Look-ups in named tables: a row name and a column name give one cell, copied from the table.

sof:
          sib  lanotig   sak   zod  raloko  bezofeg  fitomi  zubamu  bezaper
tob       8.1      5.7   7.9   7.5     8.6      6.9     7.0     7.5      4.8
kopab     6.4      5.0   5.9   4.4     4.6      4.5     5.3     4.4      5.2
disi      5.1      5.6   5.6   7.2     7.5      6.9     5.9     7.3      5.0
gul       8.1      5.5   7.6   6.2     7.3      5.9     6.6     6.2      5.0
bisovi    2.4      5.1   3.6   8.0     6.4      7.7     5.0     8.0      4.5
lanubuf  -3.2      4.3  -0.9   7.5     3.2      7.6     2.6     7.4      4.4
sen       7.1      5.8   7.3   8.3     9.1      7.6     6.9     8.3      4.7
nududep   6.0      5.5   6.1   6.7     7.1      6.4     6.0     6.7      5.0
detuk     1.4      3.6   2.2   7.6     3.2      7.5     3.7     7.1      3.5
sozusu    1.5      5.8   3.2   8.0     7.5      7.7     5.1     8.3      5.2
popezi   -1.4      3.9  -1.7  -4.1    -6.0     -2.1    -0.1    -3.9      7.1
vego      0.3      5.2   1.2   2.9     2.1      3.6     3.0     3.2      6.1

tob, lanotig: 5.7
disi, sak: 5.6
sen, sib: 7.1
sozusu, zubamu: 8.3
nududep, sib: 6.0
vego, zod: 2.9
lanubuf, bezofeg: 7.6
tob, bezaper: 4.8
nududep, fitomi: 6.0
bisovi, sib: 2.4
disi, zubamu: 7.3

kez
columns: nogud, riz, nebo, kefo, peduni
kagil: [156, 198, 142, 99, 130]
zakeno: [161, 132, 186, 136, 110]
vora: [170, 214, 52, 99, 96]

nebo of kagil: 142
kefo of vora: 99
peduni of kagil: 130
riz of kagil: 198
peduni of zakeno: 110
nogud of kagil: 156
Which row has the largest peduni? kagil

luvi:
	papo	nipusa	sal	ved	fuvaro	zukin
bag	249	139	175	170	208	48
mak	108	161	156	197	157	138
taf	161	191	216	199	195	177
ludi	191	255	137	176	132	125
ripul	155	79	178	113	138	213
gofode	141	108	129	139	120	191
sipano	98	122	228	198	132	139
galesur	204	147	69	218	207	147
zel	203	133	150	114	159	93
sot	152	178	168	103	158	117
gipeb	197	113	183	198	185	136
rorev	84	186	126	146	226	151
kesomaf	180	215	229	96	173	134

ved of sot = 103
zukin of gipeb = 136
papo of zel = 203
nipusa of ripul = 79
papo of gipeb = 197
zukin of ripul = 213
fuvaro of sot = 158
sal of bag = 175
fuvaro of taf = 195
zukin of taf = 177
nipusa of sot = 178
fuvaro of sipano = 132
fuvaro of bag = 208
ved of sipano = 198
ved of ludi = 176
ved of ripul = 113
Which row has the largest sal? kesomaf

Table ligive
	rufon	pel	sipu	lil	zazor	sazofat	gam
sati	-0.28	0.01	0.02	0.01	-0.50	0.64	-0.28
fid	-0.18	-0.10	-0.28	-0.28	-0.14	-0.39	-0.28
biva	-0.20	-0.10	-0.25	-0.22	-0.19	-0.29	-0.34
tovozi	-0.11	-0.47	0.08	0.03	-0.19	0.33	0.21
lamo	-0.33	0.22	-0.08	-0.08	-0.54	0.54	-0.53
tomura	-0.07	-0.53	0.02	-0.02	-0.06	0.02	0.27
golizes	-0.12	-0.26	-0.25	-0.25	-0.01	-0.50	-0.09
sota	-0.16	-0.20	-0.28	-0.25	-0.06	-0.50	-0.22

tomura, lil => -0.02
sota, pel => -0.20
golizes, sipu => -0.25
sota, lil => -0.25
biva, pel => -0.10
fid, rufon => -0.18
fid, gam => -0.28
biva, sipu => -0.25
tomura, pel => -0.53
Row with the largest sipu: tovozi

vot:
|  | mibab | tapoko | sivak | divak | der | vanur | pina | kigivug | desibor | pefuvos |
|---|---|---|---|---|---|---|---|---|---|---|
| muf | 133 | 24 | -235 | -116 | -27 | 261 | 250 | -376 | 138 | 128 |
| nup | 118 | 24 | -215 | -126 | -40 | 328 | 170 | -453 | 171 | 163 |
| vorekuf | 110 | 23 | 190 | 159 | 119 | -17 | 273 | 495 | 115 | 154 |
| fibu | 92 | 6 | -216 | -151 | -63 | 385 | 204 | -532 | 213 | 218 |
| zudut | 106 | -18 | -158 | -58 | 5 | 115 | 574 | -56 | 139 | 171 |
| voba | 108 | -8 | -273 | -150 | -49 | 264 | 442 | -407 | 166 | 177 |
| baze | 81 | 77 | 337 | 157 | 84 | 312 | -440 | 138 | 227 | 236 |
| patup | 70 | 15 | -94 | -110 | -54 | 450 | 13 | -501 | 257 | 268 |
| maruki | 150 | 27 | -103 | 6 | 51 | 52 | 366 | 77 | 75 | 79 |
| ruragil | 104 | 92 | 424 | 245 | 143 | 171 | -429 | 435 | 170 | 179 |
| semogam | 78 | 65 | 214 | 76 | 41 | 378 | -369 | -87 | 240 | 246 |
| zud | 132 | 5 | -199 | -70 | 5 | 128 | 463 | -129 | 110 | 120 |
| vikagaf | 97 | 87 | 326 | 166 | 95 | 280 | -453 | 168 | 200 | 201 |

muf, kigivug: -376
fibu, desibor: 213
ruragil, mibab: 104
zudut, pefuvos: 171
vorekuf, mibab: 110
ruragil, vanur: 171
nup, mibab: 118
Which row has the largest pefuvos? patup

